A small network was shown many inputs. Here are its activations along a few directions, one row for each input.
In each table, some parts of the input vary, and every possible input appears once, in random order.
Descriptions start from the smaller parts, as in this example, which fits no table here: one of 2 separate values, together with either a single point or one of 11 places around a ring or (one of 4 places along a line, together with one of 8 places around a ring).
Shared parts are said once, and a part with two or three values counts as separate values.

Other details of the inputs vary at random and push rows far along two fixed directions, the same in every table; ignore that.

Table:
R1: [  1 -10  -9 -18   8  12  19 -10  21   2  -5  -4   7   6 -23]
R2: [-17  34 -35  15 -70   0  -1  43  -3  11 -12   5 -13   2 -11]
R3: [  0  -2 -16 -20   4  14  -1 -13   4 -16 -16  -8  10   5 -21]
R4: [ 16 -16  18  -7  21   3  -2 -28   5   0  -3   0   5  12  20]
R5: [ 15 -19  19  -3  26   1   5 -25   6   3   2   1   6  12  15]
R6: [  4  -8 -15 -23  -1  15   2 -17  12  -9 -19  -5   9   6 -15]
R7: [  1 -11 -10 -18  12   8  17  -3  17   0  -3  -7   6  -4 -27]
R8: [  3  -6 -11 -18   0  20   4 -22  15  -6 -20   0   7   7 -19]
R9: [  4  23   0  40 -51  -6  -3  25   1  27  -3  15 -15  19  27]
R10: [ -6  -2 -18 -27   4  11   0 -10  -1 -18  -7  -9   5  -1 -20]
R11: [  3 -11 -10 -20   2  14  11 -17  19   1 -16  -1   6   7 -20]
R12: [ -4  -9  17  -7  32  -5  -8 -13 -15 -16  16  -7   2 -14   6]
R13: [ 12 -19  18  -2  36  -4   7 -11   3   2  12  -2   5  -2   8]
R14: [ 19   1  33  33  11 -19 -28  -3 -29   5   9  12  -2   6  55]
R15: [  3 -10 -10 -18   2  16  10 -17  17  -1 -18   1   9   3 -21]
R16: [-24  36 -33  13 -70  -5   3  44  -2  11   0   4 -19  -1 -12]
R17: [-13  -7 -12 -22  12   6  15   1  10  -9  11 -17   3  -9 -26]
R18: [  0 -10  13 -17  26  -9  -2 -17 -12 -15  18  -9  -1  -3  16]
R19: [-24  32 -28  24 -60  -3   5  51   2  16  -1   4 -13 -13 -22]
R20: [-18  29 -27  25 -58  -5  10  53  10  22  -1   5 -13  -5 -21]
R21: [  1  -9  -9 -19   7  11  17 -11  20   3  -8  -3   7   3 -23]
R22: [  1 -10  -9 -20   7  11  13 -11  19   3 -10  -1   7   1 -24]
R23: [  3 -11  -9 -20   2  14  15 -16  20   1 -13  -4   6   9 -19]
R24: [-15  27   0  34 -43 -18  -5  41 -14  15  17   4 -19  -5  16]
R25: [-14  -6 -11 -27   7   6   7  -3   4 -14   6 -15   0 -11 -24]
R26: [-15  -5 -11 -25   7   7   6  -3   2 -17   3 -14   3 -14 -25]
R27: [  4 -14  17   0  38  -6  -5  -9  -6  -7  10   0   7 -13   2]
R28: [ -5  28  -8  30 -50 -15 -12  36 -16  16   3  10 -18   6  24]
R29: [-13  -7 -12 -23  11   5  10   0   8  -9   4 -14   2 -14 -27]
R30: [  4  24  -4  36 -52 -10 -12  28  -5  24  -8  14 -14  13  25]
R31: [ -7 -10 -12 -21  13   5  10   1  14  -5   0  -8   5 -11 -28]
R32: [ -1  -5  -9 -11  16  12  11  -5  12  -6  -9  -2   8  -8 -33]
R33: [ -5  -7  18  -4  33  -4  -8 -13 -15 -18  15  -7   2 -12   4]
R34: [ 20  -7  42  38  23 -25 -14   5 -18  19  18  15  -7  -4  49]
R35: [ -7  -9 -11 -19  13   6   9   1  11  -7  -3  -6   8 -14 -29]
R36: [ 20  -2  44  43  20 -20 -18  -4 -20  18  12  23  -2   0  49]
R37: [ -9  35 -31  26 -68   7  -2  33   6  14 -23  11  -9  11 -15]
R38: [ 12 -18  18  -1  35  -3   0 -12  -1   0   4   3   7 -10   6]
R39: [ -1  -4  -8 -13  11  15  11 -13  15  -4 -14   3  10  -1 -30]
R40: [  5  -7  11  -9  28  -1 -12 -19 -16 -18   3  -4   5   1  12]
R41: [-13   1 -16 -27   5   7   3 -10  -2 -21   1  -9   2  -8 -22]
R42: [-12  -2 -16 -30   3   6   5  -9   0 -19   0 -10   2  -9 -19]
R43: [ -8  30 -32  20 -72   3   4  36  11  20 -17   6 -11  15  -8]
R44: [  2  -8 -10 -15   4  17   8 -18  15  -3 -18   2   9   4 -24]
R45: [ 22  -4  41  36   8 -15 -22 -11 -18  15   4  19  -4   9  60]
R46: [ -3 -13  17 -11  31  -7   1 -11  -9 -13  24 -13   0  -6  11]
R47: [-13  -6 -11 -23  12   5  13   0   9  -9   7 -16   2 -11 -26]
R48: [  1  -9  -9 -18   7  13  12 -11  17   0 -13   1  10  -3 -25]
R49: [ -7  29 -28  22 -73   7   4  31  15  25 -21  12 -14  14  -8]
R50: [ 20  -2  34  28   9 -22 -25  -2 -25   9  10   9  -5   9  59]
R51: [  4   4  41  41  26 -24 -20   7 -30   3  25   8  -7 -12  43]
R52: [ 13   1  32  25  11 -24 -20   1 -30   5  20   5  -8   6  58]
R53: [  5 -18  17  -4  37  -8   4  -7   0  -3  18  -6   5  -6   7]
R54: [  0  -8 -11 -14  14  12  11  -5  12  -4  -8  -2   8  -9 -32]
R55: [ -1 -10  12 -15  26  -8   0 -16 -11 -15  21  -9  -1   0  17]
R56: [ -6  27  -8  31 -49 -14  -6  37 -14  16   9   6 -16  11  24]
R57: [ 13 -15  12 -13  24  -2  -7 -20  -5  -8   2  -8   7   9  19]
R58: [-14   3 -15 -25   7   8   4 -10  -2 -23   0  -9   2  -7 -23]
R59: [ 22   0  35  36  10 -17 -27  -8 -24   9   5  16  -3   9  56]
R60: [  2  -3 -10 -16   2  20   5 -22  14  -9 -21   0   8   9 -21]
R61: [ -2 -10  17  -2  36  -6  -6 -10 -11 -10  15  -6   4 -16   3]
R62: [-10  33 -25  32 -64   8   5  32  10  21 -22  17  -9   9 -19]
R63: [ 19  -2  32  29  10 -21 -19  -1 -22   8  16   5  -4  14  59]
R64: [ 22  -3  35  32   9 -19 -18  -6 -17  12  12  10  -5  16  60]
R65: [  1  -7 -17 -26   1  12   0 -12   6 -12 -15  -9  10   3 -16]
R66: [ -9  -4 -10 -13  17   9   8   0   9 -12  -4  -5   8 -12 -34]
Description of these inputs: one of 6 places along a line, together with one of 11 places around a ring.
- Changing only the place on the line of 6 turns R50 into R65. The same change can be made to R25. Which row results? => R26
- Changing only the place on the line of 6 turns R47 into R51. The same change can be made to R4. Which row results? => R60
- Start at R37 and move only the place on the line of 6, one step at a time. The first step leads to R59. Which rows follow, in order? => R6, R30, R43, R64
- Start at R36 and move only the place on the ring of 11, one step at a time. The first step leads to R54. Which rows follow, in order? => R27, R61, R12, R41, R10, R14, R59, R8, R44
- Which other rows does R53 become when the place on the ring of 11 takes its other values? List them by row number. => R1, R5, R9, R13, R17, R46, R55, R56, R63, R64

Table:
R67: [ 10  -1  23  23   8 -14  -3   4  -7  13  13  10  -5   2  28]
R68: [-14   3 -20 -19  -8   5  13   7   6  -8   5 -11  -2  -4 -23]
R69: [  1 -13 -17 -38   9  18  14 -25  18 -12 -12 -10   9  10 -23]
R70: [ -3 -15 -13 -32  18  15  18 -16  21  -9  -6 -10   9  -2 -34]
R71: [ -4   2 -20 -16 -17  16   6  -6  14  -4 -17  -4   3   7 -21]
R72: [ 13 -18  29   3  43  -5  -6 -22  -6  -3   7   3   7  -5  16]
R73: [ -8  20 -25   7 -50   8   5  19  11  12 -15   3  -7  10 -13]
R74: [ -7  24 -26  10 -48   9   1  18   6   8 -21  10  -4   7 -17]
R75: [ 20 -19  22  -1  40  -4 -11 -21  -8  -7   3  -4  10   7  24]
R76: [  4 -16  26  -5  41  -8 -10 -19 -15 -14  17  -7   3  -9  20]
R77: [ 14  -5  20  22   7 -14 -10   7 -11  14   5   9  -1  -2  29]
R78: [ 10 -19  21 -11  40 -13 -13 -15 -15 -12  13  -6   5  -7  24]
R79: [ -4 -12 -13 -28  21  17  13 -18  16 -13 -12  -4  13  -6 -39]
R80: [  8  -1  24  25   8 -12  -6   4  -7  13  10   8  -4  -1  27]
R81: [-11  -7 -16 -34  20  13   8 -14   4 -24  -3 -12   9 -11 -35]
R82: [-12  19 -21  15 -42   6   8  28  13  14 -10   5  -6  -2 -23]
R83: [-11 -11 -15 -38  17  11  14 -12   9 -19   3 -18   6  -6 -30]
R84: [-11  35 -29  27 -73   5   0  36   5  19 -19  13 -13  10 -11]
R85: [ -3  19  16  39 -17 -20 -16  25 -24  10  16  10 -13  -6  31]
R86: [  9  13  16  35 -25 -15 -12  13 -13  19   4  14 -11  13  41]
R87: [ -1   3  20  18   6 -16 -11   8 -18   2  19   0  -8  -5  29]
- What do these inputs look like to the network? => one of 3 separate values, together with either a single point or one of 6 places along a line
- Changing only the choice among 3 separate values turns R81 into R79. The same change can be made to R85. Which row results? => R72
- Which other rows does R80 become when the choice among 3 separate values takes its other values? List them by row number. => R73, R87
- Which other rows agree with R86 in the choice among 3 separate values? List them by row number. => R69, R71, R73, R74, R75, R84

Table:
R88: [ 25 -46  36 -22  83   2   2 -46  11  -6   3  -6  20   0   7]
R89: [  7  17  18  53 -40 -22 -12  32 -11  31  10  21 -17   4  47]
R90: [ 16 -33  32 -23  70   6 -12 -54  -4 -21  -2  -4  20  -2  10]
R91: [  4  25  24  58 -33 -21 -17  25 -14  30   3  28 -17   3  40]
R92: [  6  29  24  67 -30 -17 -13  24 -17  28   3  34 -14   4  36]
R93: [ 11  18  16  50 -38 -29  -6  40 -12  35  15  13 -16  14  51]
R94: [  8  23  27  72 -29 -15  -6  30  -9  35   5  30 -13   4  34]
R95: [  7  30  16  62 -36 -18 -31  29 -23  20  -6  24 -13   5  40]
R96: [ 27 -42  36 -14  87   6   7 -47   9  -9   2   0  24   1   2]
R97: [  7  29  22  68 -29 -14 -20  24 -22  22  -1  30  -8   6  36]
R98: [-22   8 -51 -27 -41  33  31  11  47   6 -31  -7   4  -1 -78]
R99: [-48  22 -60 -38 -34  18  21  32  12 -24  -1 -23   0 -27 -85]
R100: [  4  29  10  47 -42 -21 -26  27 -31  11  11   8 -19  19  55]
R101: [-18   6 -54 -33 -45  32  32  13  41   7 -31  -7   3  -4 -74]
R102: [ 23 -41  25 -35  70  -2   7 -43   4 -13  20 -20  12  14  22]
R103: [ -9 -29  31 -33  82 -12  -2 -30 -20 -34  37 -17   5 -32   1]
R104: [-25  13 -58 -48 -50  25  29   7  31  -9 -22 -15  -1   7 -61]
R105: [-20  13 -60 -36 -48  33  19   9  28  -4 -37  -6   7  -2 -72]
R106: [-26  14 -60 -45 -50  28  22   7  26 -14 -26 -18   5   9 -61]
R107: [ 28 -47  30 -28  77   1   3 -44   6  -5   2  -5  19  -3   9]
R108: [ -3 -28  27 -33  87  -9 -15 -31 -30 -46  28 -23  11 -30   2]
R109: [-22  12 -62 -41 -48  30  17   7  29 -12 -32 -10   7   2 -65]
R110: [  8  22  20  52 -37 -21 -17  26 -20  31   3  28 -18   0  44]
R111: [ 27 -47  28 -33  76  -2   1 -45   7 -12   8  -9  19   1  17]
R112: [ 23 -30  30 -17  80  11 -14 -57 -11 -31  -8  -1  23  -1   6]
R113: [  4  21  18  50 -42 -23  -6  31 -14  29  22   9 -24  17  54]
R114: [ 20 -35  22 -35  67   4 -19 -53 -12 -33  -3 -10  18   0  19]
R115: [-22  16 -64 -45 -49  29  15   9  22 -19 -31 -20   3   9 -61]
R116: [ 16 -40  31 -35  64   0   6 -48   2 -17  14 -17  11   4  22]
R117: [-39  12 -60 -34 -24  12  36  44  28  -7   5 -24   0 -26 -87]
R118: [  0  29  13  46 -48 -24 -12  29 -21  24  19  14 -26  18  55]
R119: [  4  25  15  50 -45 -24 -18  30 -18  26   7  26 -20   5  49]
R120: [ -6 -35  33 -28  85 -11   5 -25 -12 -27  40 -22   7 -33   0]
R121: [-27  17 -65 -44 -53  31  23   7  27 -14 -20 -21   1  15 -61]
R122: [ 11  25  13  53 -37 -17 -29  28 -29  21  -7  23 -13   2  43]
- What do these inputs look like to the network? => one of 5 places along a line, together with either a single point or one of 6 places along a line
- Changing only the place on the line of 5 turns R121 into R100. The same change can be made to R105. Which row results? => R122
- Start at R112 and move only the place on the line of 5, one step at a time. The first step leads to R97. Which rows follow, in order? => R92, R94, R96
- Which other rows agree with R101 in the place on the line of 5? List them by row number. => R89, R94, R98, R113, R116, R120
- Which other rows does R88 become when the place on the line of 6 takes its other values? List them by row number. => R93, R96, R102, R107, R111
